A small network was shown many inputs. Here are its activations along a few directions, one row for each input.
Each table varies a few parts of the input and shows all the possible inputs, shuffled.
Descriptions start from the smaller parts, as in this example, which fits no table here: one of 8 places around a ring, together with either a single point or one of 9 places along a line or (one of 3 separate values, together with one of 6 places along a line).
Shared parts are said once, and a part with two or three values counts as separate values.
In the rows, zero is written as 128.

Rows:
r1: [113  26  74 171 123 128  72 127 106 127 192 121 126 157]
r2: [202  48  60 101 146 156  91 126  84 220 101 118  57 145]
r3: [ 72 192 191  84 126 137 144  94 202 125  98 157 113 147]
r4: [198  46 115 182 116 102  79 161  68 140 195 129 160 117]
r5: [106 224 176  86 108 122 189 108 148 112  66 142 151 137]
r6: [111  24  36 168 135 133  94 139 122 101 187 105 118 117]
r7: [ 77 222 144 100 149 136 168  96 201 111  80 143 126 116]
r8: [171  63 104 191 147 130 138 163  70 133 181 122 165 121]
r9: [ 65 212 163  95 135 142 158  92 221 125  92 149 112 112]
r10: [126 206 211  82  95 111 146  91 142 113  67 126 141 129]
r11: [132  29  26 185 160 120 117 162 112  90 189  94 118 112]
r12: [127 211 203  83 100 115 158 111 135 117  70 110 166 128]
r13: [141 245 154  50  99 173 127 130 148 148  62 134  21 128]
r14: [206  55 125 189 133 118  98 186  67 144 196 116 187 106]
r15: [133  29  97 191 117 102  57 155  78 152 190 129 136 150]
r16: [ 82 184 204  89 117 122 127 100 163 126  74 154 126 146]
r17: [150  57  68 176 166 129 148 162  79 110 189 109 140 110]
r18: [ 91 231 153  81 133 128 192 100 160 110  75 145 140 127]
Q: The inputs of r8 and r5 match in every part but one. If r15 is changed in the same way as r8 into r5, which row does it become?
A: r16
Q: Describe the family of inputs behind these rows.
A: one of 2 separate values, together with either a single point or one of 8 places around a ring

Rows:
r19: [116  63  54 159 147 106 134 117  35 134 136 120 109 153]
r20: [130  65  49 165 190 104 140 135 114 108 166 135 136 114]
r21: [112  51 100 189  94 117  61 127  69 137 177  99  90 131]
r22: [134 189 212  99 106 119 172  84 170 147  83 185 148 171]
r23: [166  58 135 183 118  94  91 112  52 129 170  85 202 157]
r24: [128  52  47 181 190 153 182 163 107  79 176 123 131 139]
r25: [ 97 234 132  93 158 116 166  91 198 122  46 121 131 109]
r26: [130  58  80 195 135 114  74 123 139 109 208 131 119  96]
r27: [204  42  96 148 136 120  78 211  79 146 156  90 106 128]
r28: [ 70 199 181  58 107 127 115 109 137  97 127 138  90 165]
r29: [168  50  26 147  81 109 114 141  86  83 166 126 128 104]
r30: [ 74 213 138 116 157 169 183 113 181 114  65  98 134 138]
r31: [137 195 195  78 113 127 146 136 159 136  55 113  88 104]
r32: [171 194 206  61 140 175 146  81 151 145  47 161  73 108]
r33: [143 244 178 106 137 107 171 108 165 135  74 135 105  80]
r34: [200  81  57 159 133 147 166 197  87 139 239  97 125 115]
r35: [129  48  79 211 128 168 122 138 140  84 216 130 117 113]
r36: [ 65 218 154 137 126 165 122 122 181  93 133 147 123 147]
r37: [ 94 178 152  37 141 160 177  50 198 177  50 143 105 134]
r38: [ 82 173 189  42 135 151 112  98 182 140 119 165  82 151]
r39: [ 84 233 149 115 138 108 108 109 187  96 116 163 114 129]
r40: [211  80  72 157 116 138  78 182  15 148 146 100 101 142]
r41: [116 234 180 120 119 148 191 124 148 147 115 111 115  92]
r42: [ 83 187 139  65 129 129 162  98 205 124  47  98 116 138]
r43: [117 203 217 104  80 104 176 106 124 112  94 157 163 177]
r44: [152  55 120 168 159  97  97 137  93 116 189 118 215  86]
r45: [206  84  66 158 149 112 111 176  93 149 207 109 123 100]
r46: [220  64  68 155 144 173  53 187  65 197 143 143 104 142]
r47: [ 69 204 197 127 111 136 175 160 124 114 100 168 180 102]
r48: [107 222 114  44  52 152 140  87 186  96  55 112 144 107]
r49: [ 67 181 165  82 107 118  94 133 190  99 110 138  94 157]
r50: [116  28  90 169 109 147  46 147 126 206 179 143  93 132]
r51: [140  38 120 163 159 143 135 168  78  93 200 106 211  83]
r52: [101 183 203 109  86  92 160 130 155 121  88 155 172 149]
r53: [121  12 113 188 108 113  61 149 135 116 168 107  92 122]
r54: [101 225 190 123 123  88 162 136 150 116  78 179 168 106]
r55: [113  35  41 141 158 131 120 124  99 211 141 161 115 149]
r56: [160  19 144 170 134  89  92 131  96 119 173  86 210 130]
r57: [177  43 116 179 129 114  77 117 109 188 173 132 196 164]
r58: [ 83 208 145  52 122 139 179  65 147 128  58 111 109 150]
r59: [125  16  72 158 167 102 130 150 111 109 136 112 115 142]
r60: [156 214 197  63 104 154 155 100 110 117  54 128  84 121]
Q: Describe the family of inputs behind these rows.
A: one of 2 separate values, together with either a single point or (one of 4 separate values, together with one of 5 places along a line)
Q: The inputs of r48 and r29 match in every part but the choice among 2 separate values. If r38 is changed in the same way as r48 into r29, which row does it become?
A: r50
Q: The inputs of r36 and r35 match in every part but the choice among 2 separate values. If r49 is changed in the same way as r36 into r35, which row does it become?
A: r53
Q: Which other rows does r33 become when the choice among 4 separate values takes its other values? List them by row number.
A: r25, r39, r54
Q: Which other rows does r33 become when the place on the line of 5 takes its other values? List them by row number.
A: r31, r32, r41, r60
